Each row below holds a small network's activations on one input, seen along a few directions.
In each table, some parts of the input vary, and every possible input appears once, in random order.
Descriptions start from the smaller parts, as in this example, which fits no table here: one of 5 places around a ring, together with either a single point or (one of 2 separate values, together with one of 4 places along a line) or one of 9 places along a line.
Shared parts are said once, and a part with two or three values counts as separate values.
(in the rows, 128 means zero)

Other details of the inputs shift rows strongly along two fixed directions, in all tables alike. That doesn't count.
These rows show it; all are for the same input, with only those details redrawn:
[133 142 113 116  80 110 179 114 104 161 114]
[101 147 156 168 150 170 162 124 134 149 142]
[100 146 155 169 150 170 163 124 134 149 141]
[101 147 154 168 150 169 163 123 133 150 141]
[101 146 155 168 150 169 162 124 134 149 141]
[132 142 113 116  80 110 178 114 104 160 114]

Rows:
r1: [172  94  94  74  66  96  75 149 151  95 113]
r2: [150 130 124 118 100  92 181 117  89 152 104]
r3: [152 155  82 123 108  94 188  98 123 210 118]
r4: [113 107 155 120 151 125  42 154 190  48 143]
r5: [158 101 105  97  96 100 138 115  96 127  97]
r6: [151 151 115  94  90  65 103 156 126 124 116]
r7: [135 154 105 111  85 113 174 107  99 161 119]
r8: [168 125 122  95  86  69 122 153 133 124 138]
r9: [122 142 163 124 141 151  85 182 196  83 181]
r10: [112 155 142 159 158 170 173 124 133 140 141]
r11: [123 107 126 135 138 170  99 111 130 122 126]
r12: [148 123  79 161 116  66 179  88  98 177 102]
r13: [110 161 137 161 154 169 169 115 123 147 142]
r14: [100 147 155 169 151 170 163 123 133 150 141]
r15: [100 130 150 125 164 126  43 195 172  66 147]
r16: [113 132 168  95 159 120  65 173 190  90 165]
r17: [108 135 170 178 170 155 156 121 115 149 137]
r18: [125 121 132 148 164 159 124 109 111 126 132]
r19: [148 144 111 132 104  95 187  91  68 182 109]
r20: [110 145 151 161 152 168 171 131 138 142 136]
r21: [170  95 105  79  81  77  85 153 139 102 119]
r22: [115 149 155 171 177 158 160 114 108 144 141]
r23: [141 110 103 112 105  91 163 124  86 136 106]
r24: [149  99  95  96  79 119 119 105 105 131  98]
r25: [109 125 134 157 165 146 137 118 102 138 139]
r26: [159  98  92  94  82 119 128 110 111 122  92]
r27: [150 136 123 106  87  57 123 125 136 116 128]
r28: [118 106 141 109 132 139  31 148 199  41 135]
r29: [119 109 142 144 158 156 110 116 118 128 133]
r30: [150 112 100  97  95 103 125 102  88 137 108]
r31: [152 110  88  90  80 119 112  99 103 129 104]
r32: [128 115 135 147 166 158 128 115 118 120 127]
r33: [118 143 159 169 180 158 164 121 116 137 139]
r34: [109 124 138 163 182 155 148 127 112 124 139]
r35: [130 118 117 137 143 170 112 105 124 119 126]
r36: [116 105 147 153 161 159 115 118 119 126 129]
r37: [150 106  95  44  80  88  64 140 164 101 101]
r38: [104 167 158 116 142 145  58 189 192  74 162]
r39: [138 111  98  61 102  60  98 152 143 120 123]
r40: [105 152 164 130 139 136  81 155 199  70 172]
r41: [134 115 100 110 103  93 150 116  80 147 115]
r42: [107 130 135 164 179 155 144 120 105 131 142]
r43: [155 119  89  70  73  92  53 151 147  92  88]
r44: [152 121 100  74  87  73  63 158 137  98  96]
r45: [ 99 114 148 170 174 152 137 129 112 132 138]
r46: [166 113  79 156 115  78 182 113  92 193 113]
r47: [132 111 120 135 144 170 115 112 132 112 120]
r48: [110 138 165 167 170 155 146 122 116 144 144]
r49: [103 150 147 161 152 169 157 122 132 149 146]
r50: [116 106 151  73 149 121  31 172 195  68 141]
What is each input in this table made of? -> one of 5 places along a line, together with either one of 4 separate values or one of 6 places around a ring
The inputs of r13 and r18 match in every part but the place on the line of 5. If r10 is changed in the same way as r13 into r18, which row does it become? -> r32
Which other rows agree with r8 in the place on the line of 5? List them by row number. -> r2, r6, r16, r17, r19, r22, r27, r33, r48
Which other rows agree with r26 in the place on the line of 5? List them by row number. -> r1, r11, r24, r28, r31, r35, r37, r43, r47
Change only the choice among 4 separate values in r46. List by row number the other rows that result. -> r12, r15, r39
Start at r34 and move only the place on the ring of 6, one step at a time. The first step leads to r42. Which rows follow, in order? -> r25, r41, r45, r23
